Each row below holds a small network's activations on one input, seen along a few directions.
In each table, some parts of the input vary, and every possible input appears once, in random order.
Descriptions start from the smaller parts, as in this example, which fits no table here: one of 8 places around a ring, together with either a single point or one of 11 places along a line or (one of 3 separate values, together with one of 4 places along a line).
Shared parts are said once, and a part with two or three values counts as separate values.
(in the rows, 128 means zero)

Table:
r1: [141 139 124 157 131 138 172  89 170 188 129 175 209 135 125]
r2: [165 121 194 160 170 122 217 118 137 120 129  86 157 152  85]
r3: [147  86 156 169 173 156 198 109 152 132 113  79 183 129  79]
r4: [ 88 105 119 144  74 194  49 133  59 102 168  86  77 169  99]
r5: [ 67 115 106 167 127 152  66 204  37 105 117 100  92 148 132]
r6: [170 154 146 131 168  49 166 116 214 130 165 121 140 132 132]
r7: [172 153 165 202 143  82 187 123 161 124 130  93 144 143  75]
r8: [131 109 174 140 158 157 178  94 186 154 122 164 200 116 119]
r9: [154 120 123 198 119  78 192  92 147 147 108 108 152 159  71]
r10: [ 41 164 106 113 132 154  65 154  65 100 108 201  95  95 127]
r11: [136 141 144 164 103  79 175  77 177 168 118 191 174 149 113]
r12: [ 63 158  62  72 158 138  67 173 101  83 108 155  61 125 132]
r13: [160 116  82 118 169 106 167  96 192 172 148 123 187 137 136]
r14: [ 78 138 116 120 125 148  51 185  50 122 126 199 113 115 148]
r15: [101 128  73  80 149 134  52 202  87 104 120 154  80 145 152]
r16: [165  97 164 116 154 136 181  79 178 152  99  83 159  80 144]
r17: [136 116 108  96  53 188  48 106  78  78 132 110  70 129 170]
r18: [177 127 113 135 127 120 174  76 164 186 104  93 166 100 149]
r19: [ 81 158  83 110 120 161  83 146  77  88  77 128  39  84 175]
r20: [135 113 100  97  66 163  73 180  68 106 123 119  72  98 178]
r21: [ 92 131 129  91  66 181  34 116  70 106 170 178 119 137 116]
r22: [147 142 215 131 155 123 198 105 171 145 139 167 173 141 128]
r23: [ 30 149  93 158 135 153  82 175  46  85 102  99  80 129 112]
r24: [116 117  91  56  96 172  29 131 107 100 167 138  73 169 117]
r25: [152 175 188 170 129  84 170 110 192 148 141 174 164 133 120]
r26: [164 119 174  93 194  87 192 110 190 130 162 116 151 143 140]
r27: [181 130 202 108 152 102 199  88 162 142 117  88 133 105 151]
r28: [153 120 102 125 142  45 171  84 198 151 139 138 150 148 124]
r29: [148  85 134 100 196 122 172  99 207 140 143 112 179 119 130]
r30: [113 116  81  53  98 143  58 205  94 101 149 141  96 139 131]
r31: [157 116 105 189 145 138 191 104 140 167 118  90 188 148  84]
r32: [171 129 132 142 100  58 175  62 170 165  95 109 130 112 135]
r33: [189 163 174 146 126  63 171  93 184 144 120  93 122  97 141]
r34: [114 133  93 114 101 159  72 179  72  98  88 120  60  98 191]
r35: [ 81 102 114 139  76 163  75 207  46 104 149  88 103 141 112]
r36: [ 94 122 123 101  79 157  60 187  57 122 165 189 118 110 134]
Changing only one part turns r16 into r3. The same change can be made to r34. Which row results?
Answer: r5
What is each input in this table made of?
Answer: one of 4 separate values, together with either one of 4 places along a line or one of 5 places around a ring
Change only the place on the ring of 5 in r28. List by row number the other rows that result.
Answer: r6, r13, r26, r29
A walk changes only the place on the line of 4. It starts at r4 and steps to r35. List the rest of the walk in order.
Answer: r5, r23
Change only the choice among 4 separate values in r1. List by row number the other rows that result.
Answer: r13, r18, r31
List by row number the other rows that have the choice among 4 separate values in common with r11.
Answer: r1, r8, r10, r14, r21, r22, r25, r36

Table:
r37: [ 80  99 103 112  90 166  63 178  58 111 142 146 116 149 114]
r38: [117 124  89  73 109 145  58 142 108 106 141 112  80 102 171]
r39: [178 131 175  98 161  88 188  95 213 149 150 131 158 131 145]
r40: [179 139 133 135 124  73 187  65 219 172 121 149 165 120 140]
r41: [ 75 156 119  86 110 140  50 138  95 106 131 205  90 118 150]
r42: [ 94 119  85  55 110 129  51 172  87 111 137 175  93 120 152]
r43: [144 127 163 154 199 104 206 119 180 139 101 111 170 110 112]
r44: [ 52 163 118 147 121 135  86 165  66  90 105 163  87 126 124]
r45: [ 92 133 121 143  84 179  59 183  60 119 149 166 124 141 124]
r46: [106  98 111 130  93 185  68 148  78 108 146  81 102 133 133]
r47: [157 138 180 152 182  82 210 120 183 139 127  89 154 134 103]
r48: [168 111 188 144 150 121 200  97 174 148 163 102 183 149  92]
r49: [146 129 116  73  83 148  83 120  96 106 112 110  68  93 177]
r50: [107 127  70  56 131 155  42 154 107 103 146 153  74 134 144]
r51: [142 140 140 171 182  95 206  98 167 166  91 109 172 117 118]
r52: [ 98 124  95 137 125 145  90 170  80  96 115  70  72 119 147]
r53: [ 60 141 135 139  87 174  63 144  64 101 134 177 117 141 109]
r54: [153 113 147 162 148 134 197  76 159 174 128 122 202 131 106]
r55: [126 133 119 134  96 145 116 147  68  92  87  70  63 105 151]
r56: [ 71 122  87 119 122 127  87 198  60  98 111 133  87 133 128]
r57: [169 120 146 178 111 106 200  68 179 171 135 121 191 136  86]
r58: [163 133 134 116 160 101 185  72 199 175 115 151 176 116 158]
r59: [106 154 103  87 104 143  48 175  90 119 145 196 100 113 163]
r60: [197 133 155 127 138  61 185  68 217 156 145 134 158 141 141]
r61: [158 147 138 186 145  67 206  92 188 163  98 106 162 122  99]
r62: [167 120 157  99 177 110 184  93 212 149 125 154 174 108 152]
r63: [177 141 160 179 158  54 204  95 185 146 122  92 154 144  99]
r64: [ 85 131  71 122 142 153  80 180  77  90 120 111  68 147 119]
r65: [ 83 157 104 151 117 140  81 203  63 108 119 153  93 124 138]
r66: [138 104 138 129  67 187  94 126  65 109 120  83  87 119 136]
r67: [155 100 170 146 166 143 196  96 172 148 137 125 199 124 101]
r68: [ 93 105  88 114 109 193  55 158  77 100 148 120 101 167 106]
r69: [187 113 169 172 124  95 196  71 177 154 160 106 184 158  85]
What is each input in this table made of?
Answer: one of 3 separate values, together with either one of 5 places around a ring or one of 6 places along a line
Changing only the choice among 3 separate values turns r43 into r67. The same change can be made to r52. Which row results?
Answer: r46

Table:
r70: [ 98 129 103  78 135 138  73 159  96  79 109  75  37  97 176]
r71: [151 204 115  99 135  27 148 104 205 132 102 211 131  98 160]
r72: [165 106 122 166 118 111 178 138 121 139  96  48 117 131 120]
r73: [ 88 133  89 108  99 168  76 121  87 120 124 168 112 131 123]
r74: [165 129 134 152 168 125 176 130 127  99  89  14  77 117 131]
r75: [163 126 167  71 171 118 180  76 208 179 123 189 171  78 190]
r76: [123 135 121 119  71 171  53 141  88 120 149 143 104 119 147]
r77: [ 92 127 141 204 174 121 176 153 136 142 139 126 195 149  61]
r78: [ 91 126 144 107 106 158  82 163  85 103 149 197 125 147 114]
r79: [ 66 144  99 126 160 152  81 190  98 125 142 200 147 155 118]
r80: [120 116 191 179 128 126 174 121 113 136 144 121 173 158  65]
r81: [118 111  85  94  99 124  77 163  76 117 116 112  79 107 163]
r82: [158 120 160 195  94 147 156 102 123 141 143  74 147 144 116]
r83: [122 110 135 190 122 138 164  84 128 140 108 100 159 145  82]
r84: [199 103 115  31 141  95 126  75 228 147 187 142 146 143 154]
What is each input in this table made of?
Answer: either one of 3 separate values or (one of 2 separate values, together with one of 6 places along a line)
Which of the alternatives is r77?
Answer: one of 2 separate values, together with one of 6 places along a line
Change only the choice among 2 separate values in r80. List by row number the other rows that result.
Answer: r78

Table:
r85: [158 108 114 187 112 103 210  73 155 182 106 102 197 167  62]
r86: [123 138  82 118 134  98 116 217  73 107  97  73  47 110 184]
r87: [ 90 125 115 170 113 191  78 128  65 100 147 125 111 187  92]
r88: [156 112 116 140 141 121 219  56 172 190  73 138 185 104 130]
r89: [206  99 184  70 179 104 185 101 217 124 179 135 171 148 119]
r90: [204 109  88 108 122  78 181  44 208 171 129 152 178 136 132]
r91: [132 148 124 162 227  70 171 135 208 158 120 112 181 117 120]
r92: [ 83 140 137 105 117 171  85 138  64 128 131 183 143  86 134]
r93: [129 106 146 145 185 149 199  97 198 179 134 114 200 100 144]
r94: [ 56 131 103 105 142  91 100 164 100  81 101 121  59 121 141]
r95: [ 89 141 135 127  99 176  78 172  86 133 112 224 158 104 155]
r96: [112 139 115  58  91 132  56 131 107 137 179 190 117 125 130]
r97: [160  95 209 147 171 128 216 131 162 132 159  89 195 182  55]
r98: [117 142 113  79  73 137  49 165 128 143 163 231 132 143 152]
r99: [129 101 142 187 157 127 193 115 178 171 165  78 217 161  81]
r100: [115 126 105 105 122 204  89 128  91  89  94  88  91  83 140]
r101: [223 150 179 139  80  58 176  34 205 136 151 130 140 111 160]
r102: [160 100 213 110 201 149 224 114 179 139 134 131 175 117 121]
r103: [154 152  86 163 181  46 198  93 185 171  68 136 156 125 108]
r104: [177 106 118 108 165 102 163  86 230 163 187 124 195 131 148]
r105: [ 90 140 124 112 135 204  79 111  79 106 110 150 117 127 155]
r106: [110  95 114  48  92 127  54 116 127 109 148 126  81 133 150]
r107: [ 65 175  91 121 158 129  96 151  97  88 111 153  70 157 141]
r108: [149 103 114 105 109 173 103 177  57 124  92  69  93  83 197]
r109: [144 123  84  59  96 166  58 120 136  99 144  97  66 123 134]
r110: [171 195 177 195 136  24 194  83 181 140  91 113 116  98 140]
r111: [176 101  93  59  83 134  70 169 102 136 142  79  71 121 190]
r112: [ 65 176 103 138 122 100  91 212 102 113 113 226 115 131 141]
r113: [181 152 212 221  76  88 200  64 154 158 124  81 150 143  90]
r114: [ 59 174 104 116 141  95 100 178  80 109 131 185  98 113 120]
r115: [149  88 107 166  85 158 102 195  43 117 132  42  86 142 136]
r116: [ 83 123 127 164  95 156  83 156  50 123 167 158 138 144  71]
r117: [ 89 161  72 115 145 129 105 169 109  72  97  91  45 113 126]
r118: [155 141 182 124 237  68 204 151 194 121 116 119 152 137  98]
r119: [ 90 125 126 186  77 161  76 190  71 129 148 200 151 163  90]
r120: [176 151 205 178  98 104 213  42 175 154  95 120 138  80 155]
r121: [114 111  96 163  98 191  88 146  78  82 133  61  86 143  79]
r122: [ 83  97 135  94 119 164  84 124  82  98  99 118 107  93 155]
r123: [ 82  80 127 154  96 150  82 142  69  92 137  92 102 152  92]
r124: [118 139 102  67 110 165  50 103 123 115 158 159  90 166 151]
What is each input in this table made of?
Answer: one of 4 separate values, together with either one of 4 places along a line or one of 6 places along a line
Changing only the choice among 4 separate values turns r121 into r109. The same change can be made to r113. Which row results?
Answer: r101
List by row number the other rows that have the choice among 4 separate values in common with r86.
Answer: r91, r94, r103, r107, r110, r112, r114, r117, r118
List by row number the other rows that have the choice among 4 separate values in common with r88.
Answer: r92, r93, r95, r100, r102, r105, r108, r120, r122
